A small network was shown many inputs. Here are its activations along a few directions, one row for each input.
Each table varies a few parts of the input and shows all the possible inputs, shuffled.
Descriptions start from the smaller parts, as in this example, which fits no table here: one of 5 places around a ring, together with either a single point or one of 9 places along a line or (one of 3 separate values, together with one of 6 places along a line).
Shared parts are said once, and a part with two or three values counts as separate values.
In the rows, zero is written as 128.

Other details of the inputs shift rows strongly along two fixed directions, in all tables alike. That doesn't count.
These rows show it; all are for the same input, with only those details redrawn:
122 150 140 134 136 184 127 78 198 198 155 43 93 72
116 157 104 132 105 116 216 123 140 189 49 141 114 118
113 137 120 167 109 86 38 79 75 82 154 84 122 96
121 149 140 136 134 178 117 76 189 189 158 44 95 72
121 149 139 135 134 180 123 78 192 192 155 46 94 73
111 147 97 156 92 61 134 114 65 108 70 150 130 126
113 138 120 165 109 89 43 80 79 87 152 84 121 96
113 138 120 165 109 88 44 81 78 86 151 86 121 96

Table:
r1: 127 106 130 150 63 50 154 166 107 87 109 175 160 120
r2: 113 88 140 172 111 157 34 79 88 57 183 133 96 221
r3: 152 116 112 138 142 129 70 104 90 18 173 118 108 95
r4: 147 139 148 99 89 108 64 106 87 49 216 128 130 121
r5: 142 121 137 161 98 63 129 176 61 126 82 136 159 173
r6: 118 150 139 115 170 69 142 136 63 110 82 166 148 179
r7: 144 129 145 100 64 88 160 165 83 77 120 177 153 149
r8: 145 125 153 125 144 181 85 150 201 218 166 44 108 121
r9: 162 96 108 132 137 113 107 171 78 107 71 195 156 175
r10: 166 157 124 118 168 170 225 130 122 166 75 185 127 161
r11: 109 145 143 158 120 82 53 75 66 99 181 100 128 104
r12: 121 76 157 157 137 85 66 126 123 47 176 120 153 87
r13: 165 126 106 118 188 241 109 101 192 171 163 71 123 120
r14: 188 116 175 130 121 225 113 126 188 194 180 62 134 123
r15: 109 125 68 115 142 120 229 148 184 143 71 175 133 111
r16: 123 152 90 149 72 62 160 135 105 68 97 175 126 108
r17: 172 84 159 158 152 141 39 124 76 71 159 113 163 143
r18: 155 101 98 117 60 83 125 187 90 87 113 189 135 143
r19: 125 133 137 128 172 185 142 91 230 129 173 78 92 50
r20: 122 138 101 120 116 178 129 107 235 162 197 65 112 67
r21: 158 145 86 130 68 98 161 143 78 61 106 172 114 128
r22: 137 91 164 168 173 98 41 137 77 86 150 80 151 139
r23: 84 112 135 110 189 199 95 114 201 200 154 70 115 81
r24: 126 140 179 143 120 88 34 131 70 92 169 75 155 151
r25: 162 144 177 86 191 225 117 85 182 169 182 93 126 129
r26: 115 148 123 119 152 112 246 132 163 137 94 192 118 105
r27: 122 90 151 112 165 174 110 134 247 159 179 94 111 64
r28: 181 119 148 114 123 225 85 138 202 204 175 77 119 124
r29: 156 70 153 139 133 119 64 135 94 37 185 118 142 108
r30: 128 151 64 150 109 75 126 157 67 125 79 133 146 174
r31: 85 113 85 126 125 76 128 171 109 70 95 201 147 118
r32: 162 152 153 120 108 125 31 93 63 76 193 123 152 157
r33: 52 95 129 145 110 128 210 104 158 179 68 173 82 205
r34: 151 142 119 99 149 150 251 141 139 134 100 190 106 126
r35: 80 116 129 148 128 145 217 135 157 184 67 157 75 239
r36: 110 139 110 150 120 106 5 153 70 100 165 88 136 145
r37: 130 110 146 114 108 168 110 140 246 179 193 84 110 68
r38: 132 113 120 120 171 123 185 191 150 200 41 154 129 164
r39: 135 172 179 98 155 178 118 104 184 204 185 50 112 129
r40: 60 90 115 161 78 73 154 116 122 56 116 207 95 194
r41: 122 121 91 159 183 106 34 116 79 81 147 79 139 141
r42: 118 120 182 140 177 92 38 127 71 74 153 87 157 149
r43: 110 86 156 118 185 175 95 117 211 207 146 72 115 83
r44: 113 91 148 130 153 115 218 149 148 196 45 152 149 127
r45: 98 144 88 104 81 125 202 184 181 166 93 180 129 113
r46: 174 161 92 147 89 122 138 133 66 98 81 166 133 163
r47: 165 135 83 148 105 146 32 109 80 86 172 100 148 147
r48: 112 136 176 85 177 172 143 87 230 146 199 98 115 72
r49: 170 149 102 126 157 175 209 134 129 148 48 170 121 153
r50: 140 158 120 171 125 101 41 110 70 82 153 70 116 131
r51: 94 120 166 102 157 110 213 138 143 183 49 157 154 135
r52: 132 164 130 127 190 132 230 142 128 186 66 150 114 156
r53: 98 121 76 119 164 127 211 128 153 193 44 148 136 127
r54: 108 136 107 131 161 121 218 117 139 170 34 153 116 114
r55: 108 104 110 139 85 52 106 159 85 144 74 167 149 140
r56: 112 147 97 155 92 63 139 115 68 113 69 150 129 126
r57: 159 163 115 100 93 147 252 147 142 155 115 178 104 129
r58: 123 169 120 118 97 112 249 137 169 162 109 178 115 107
r59: 101 129 92 136 162 94 110 182 69 117 68 161 144 169
r60: 118 92 161 165 100 80 42 112 85 109 162 85 156 109
r61: 137 97 171 111 136 113 59 124 87 24 189 123 148 116
r62: 141 149 144 138 209 200 122 101 188 172 144 38 89 102
r63: 119 137 192 99 111 171 142 118 236 164 199 73 128 74
r64: 120 108 81 106 122 115 135 181 87 69 102 198 135 138
r65: 147 81 102 113 118 92 131 182 95 73 96 200 136 139
r66: 97 75 135 150 92 141 66 90 112 30 206 137 73 184
r67: 170 168 115 140 100 116 148 127 55 112 112 180 139 171
r68: 149 153 91 103 98 186 184 182 144 199 74 172 137 168
r69: 141 100 80 129 142 128 61 116 96 34 181 118 130 110
r70: 102 140 163 102 101 106 211 143 145 203 65 144 152 138
r71: 157 132 97 100 112 217 138 118 212 161 201 64 100 88
r72: 108 152 179 93 139 165 119 73 190 207 185 65 118 95
r73: 92 120 162 122 170 79 45 72 77 83 164 117 147 116
r74: 101 114 153 117 125 57 158 150 110 64 97 190 165 124
r75: 167 109 132 108 70 137 233 183 150 156 96 166 134 134
r76: 136 122 86 125 141 135 110 171 67 102 75 196 155 174
r77: 159 142 151 120 83 106 129 154 61 105 96 172 174 185
r78: 142 139 136 63 143 146 242 142 154 140 98 193 123 139
r79: 112 145 153 117 94 76 64 96 117 59 209 128 140 100
r80: 144 176 162 134 162 184 128 102 172 200 188 45 95 116
r81: 103 123 88 153 111 92 38 92 90 108 160 82 143 109
r82: 133 139 84 84 77 164 212 194 159 166 97 179 117 134
r83: 92 132 131 112 131 191 93 120 199 217 167 61 113 86
r84: 151 122 155 118 141 113 132 148 64 88 81 183 175 181
r85: 103 143 130 125 172 112 223 112 125 180 66 168 123 123
Q: What do these inputs look like to the network?
A: one of 5 places around a ring, together with either a single point or (one of 2 separate values, together with one of 8 places around a ring)
Q: Changing only the place on the ring of 5 turns r52 into r85. The same change can be made to r8. Which row results?
A: r55
Q: Changing only the place on the ring of 5 turns r53 into r41. The same change can be made to r72. Which row results?
A: r39
Q: Change only the place on the ring of 8 in r65. List by row number the other rows that result.
A: r3, r29, r34, r61, r64, r69, r78
Q: Change only the choice among 2 separate values in r37. List by row number the other rows that result.
A: r27
Q: Change only the place on the ring of 5 in r58. List by row number the other rows that result.
A: r11, r57, r67, r80
Q: Change only the place on the ring of 8 in r21. List by row number the other rows that result.
A: r4, r7, r18, r57, r71, r75, r82

Table:
r86: 154 130 146 135 116 169 59 93 123 76 223 87 104 129
r87: 169 135 162 102 146 205 88 124 191 148 217 56 123 81
r88: 118 161 107 131 84 111 233 127 136 173 63 164 112 154
r89: 124 160 143 131 151 185 92 64 197 161 211 29 96 64
r90: 142 142 128 109 99 120 131 138 134 124 145 130 141 93
r91: 142 128 74 139 122 93 114 160 57 92 74 177 152 166
r92: 130 133 100 112 113 162 144 134 181 145 147 119 115 87
r93: 106 118 126 132 155 164 140 110 211 180 143 75 107 74
r94: 121 148 103 146 84 29 110 148 46 85 90 161 164 127
r95: 100 124 162 122 128 107 148 130 162 165 124 115 136 116
r96: 140 152 130 119 100 135 210 160 135 222 56 142 131 163
r97: 127 150 121 156 146 110 30 82 65 83 169 82 123 118
r98: 130 156 93 117 96 92 188 131 96 98 91 190 131 127
r99: 108 121 163 123 150 117 132 136 129 172 105 116 140 143
r100: 150 123 132 103 128 111 215 178 129 133 69 191 150 137
r101: 142 133 144 120 186 178 152 105 153 151 124 113 120 129
r102: 168 124 177 110 124 219 81 118 198 156 233 47 112 103
r103: 124 117 92 135 65 101 124 146 103 89 121 167 126 139
r104: 85 95 142 157 139 108 4 92 134 81 209 65 120 97
r105: 151 128 102 104 99 187 240 175 192 193 85 165 107 157
r106: 135 151 123 105 90 167 224 120 178 171 115 149 101 131
r107: 144 148 163 123 162 194 63 101 177 194 194 17 120 80
r108: 129 128 167 123 176 167 106 112 170 190 150 56 127 91
r109: 119 117 144 139 159 108 98 113 75 80 124 153 139 174
r110: 118 124 83 165 84 66 91 149 39 96 78 164 136 178
r111: 141 117 69 143 95 58 87 167 30 22 106 196 151 153
r112: 123 126 134 108 135 120 226 150 131 119 81 203 122 168
r113: 167 148 150 100 161 207 143 135 187 208 144 77 134 115
r114: 120 130 127 163 63 39 46 126 40 61 141 129 155 139
r115: 100 129 122 164 133 51 69 86 60 43 143 127 135 108
r116: 145 121 100 136 110 148 131 150 114 143 100 147 129 176
r117: 140 133 117 111 142 122 229 147 125 114 71 197 124 144
r118: 120 85 146 133 148 149 44 124 146 72 202 105 120 120
r119: 128 155 83 112 136 163 244 167 178 243 31 146 114 138
r120: 107 114 91 149 141 78 128 146 76 117 60 158 138 142
r121: 111 128 92 153 74 89 129 139 108 124 99 146 124 144
r122: 139 103 125 116 157 179 139 139 186 132 147 117 114 101
r123: 162 131 151 127 118 161 94 133 120 150 152 102 141 154
r124: 114 103 108 133 122 106 98 127 126 78 146 143 131 93
r125: 106 127 142 106 126 128 193 115 162 133 125 162 111 126
r126: 119 138 152 113 143 146 197 130 203 209 108 99 129 85
r127: 137 117 162 91 136 150 218 172 180 171 99 166 135 145
r128: 148 144 97 133 112 81 126 137 47 41 114 186 139 151
r129: 98 129 150 138 163 121 119 99 116 136 123 114 116 146
r130: 127 101 155 144 138 65 35 139 33 51 135 153 173 171
r131: 90 122 166 147 153 124 55 65 147 99 206 65 109 99
r132: 151 129 145 104 163 157 206 158 157 194 69 146 148 140
r133: 93 93 102 137 93 45 107 150 72 44 107 203 143 143
r134: 151 139 136 145 165 157 8 79 90 73 210 67 127 119
r135: 88 98 113 160 134 58 53 133 49 73 107 146 141 161
r136: 155 148 134 121 134 192 171 115 152 179 123 121 110 166
r137: 120 138 153 135 188 172 105 77 159 160 159 59 103 96
r138: 135 100 125 137 175 159 66 119 132 113 150 98 131 122
r139: 134 114 167 118 138 146 69 104 167 111 210 78 133 60
r140: 131 147 143 149 130 162 77 82 124 145 171 68 101 135
r141: 115 152 71 122 103 113 244 167 161 196 35 170 123 126
r142: 112 115 148 105 104 90 175 153 135 128 105 180 144 130
r143: 118 138 111 112 120 103 231 130 131 123 73 196 124 120
r144: 111 87 116 154 140 75 41 139 45 45 121 163 154 176
r145: 146 136 148 103 84 163 164 137 181 172 149 116 123 111
Q: Changing only one part turns r117 into r86. The same change can be made to r115. Which row results?
A: r88
Q: What do these inputs look like to the network?
A: one of 3 separate values, together with one of 4 places along a line, together with one of 5 places around a ring
Q: A walk changes only the place on the ring of 5. It starts at r127 and steps to r142. List the rest of the walk in order.
A: r95, r99, r130
Q: Change only the choice among 3 separate values in r91. List by row number the other rows that result.
A: r113, r134
Q: A walk changes only the place on the ring of 5. It starts at r139 and steps to r126. List the rest of the walk in order.
A: r108, r132, r100
Q: Change only the choice among 3 separate values in r88. List by row number the other rows that result.
A: r114, r121

Table:
r146: 122 121 117 132 135 112 141 132 88 97 104 183 138 170
r147: 146 130 154 144 143 117 50 117 104 117 175 78 136 114
r148: 143 110 133 149 141 151 39 115 113 103 165 90 134 119
r149: 143 146 145 101 112 147 176 135 167 156 117 139 134 108
r150: 134 116 118 131 121 131 69 138 118 66 171 108 132 124
r151: 102 135 129 121 153 116 143 115 125 145 110 123 125 132
r152: 123 129 116 133 124 91 154 149 76 65 99 188 132 157
r153: 129 123 118 135 139 106 134 126 87 91 80 151 149 172
r154: 133 134 128 97 139 133 172 115 149 124 116 137 120 116
r155: 114 112 134 127 141 129 108 91 148 97 176 86 119 102
r156: 113 145 148 122 133 134 120 126 152 171 139 101 134 120
r157: 126 104 123 137 121 134 92 114 145 114 176 91 118 84
r158: 101 128 96 132 119 82 116 149 84 116 89 150 145 138
r159: 136 132 99 143 130 91 125 154 85 123 85 153 149 139
r160: 148 123 153 115 128 163 167 146 141 182 102 124 122 140
r161: 113 129 112 133 123 138 160 130 193 179 108 132 124 124
r162: 102 130 132 127 144 133 181 118 174 165 101 138 106 132
r163: 144 182 94 134 96 173 177 99 140 178 118 110 91 137
r164: 140 130 137 127 110 105 99 144 100 80 159 140 136 140
r165: 143 125 150 115 126 164 123 130 155 156 160 121 127 144
r166: 124 127 144 117 106 145 189 132 176 167 125 116 132 107
r167: 113 119 153 134 111 123 145 140 139 165 121 134 106 116
r168: 139 127 127 119 129 149 88 116 146 114 172 110 127 82
r169: 133 138 114 148 150 69 139 134 63 106 78 172 141 151
r170: 135 105 126 128 127 166 92 134 129 123 154 123 122 130
Q: What do these inputs look like to the network?
A: either a single point or (one of 3 separate values, together with one of 8 places around a ring)
Q: Change only the place on the ring of 8 in r162. List by row number the other rows that result.
A: r146, r151, r152, r153, r154, r155, r169
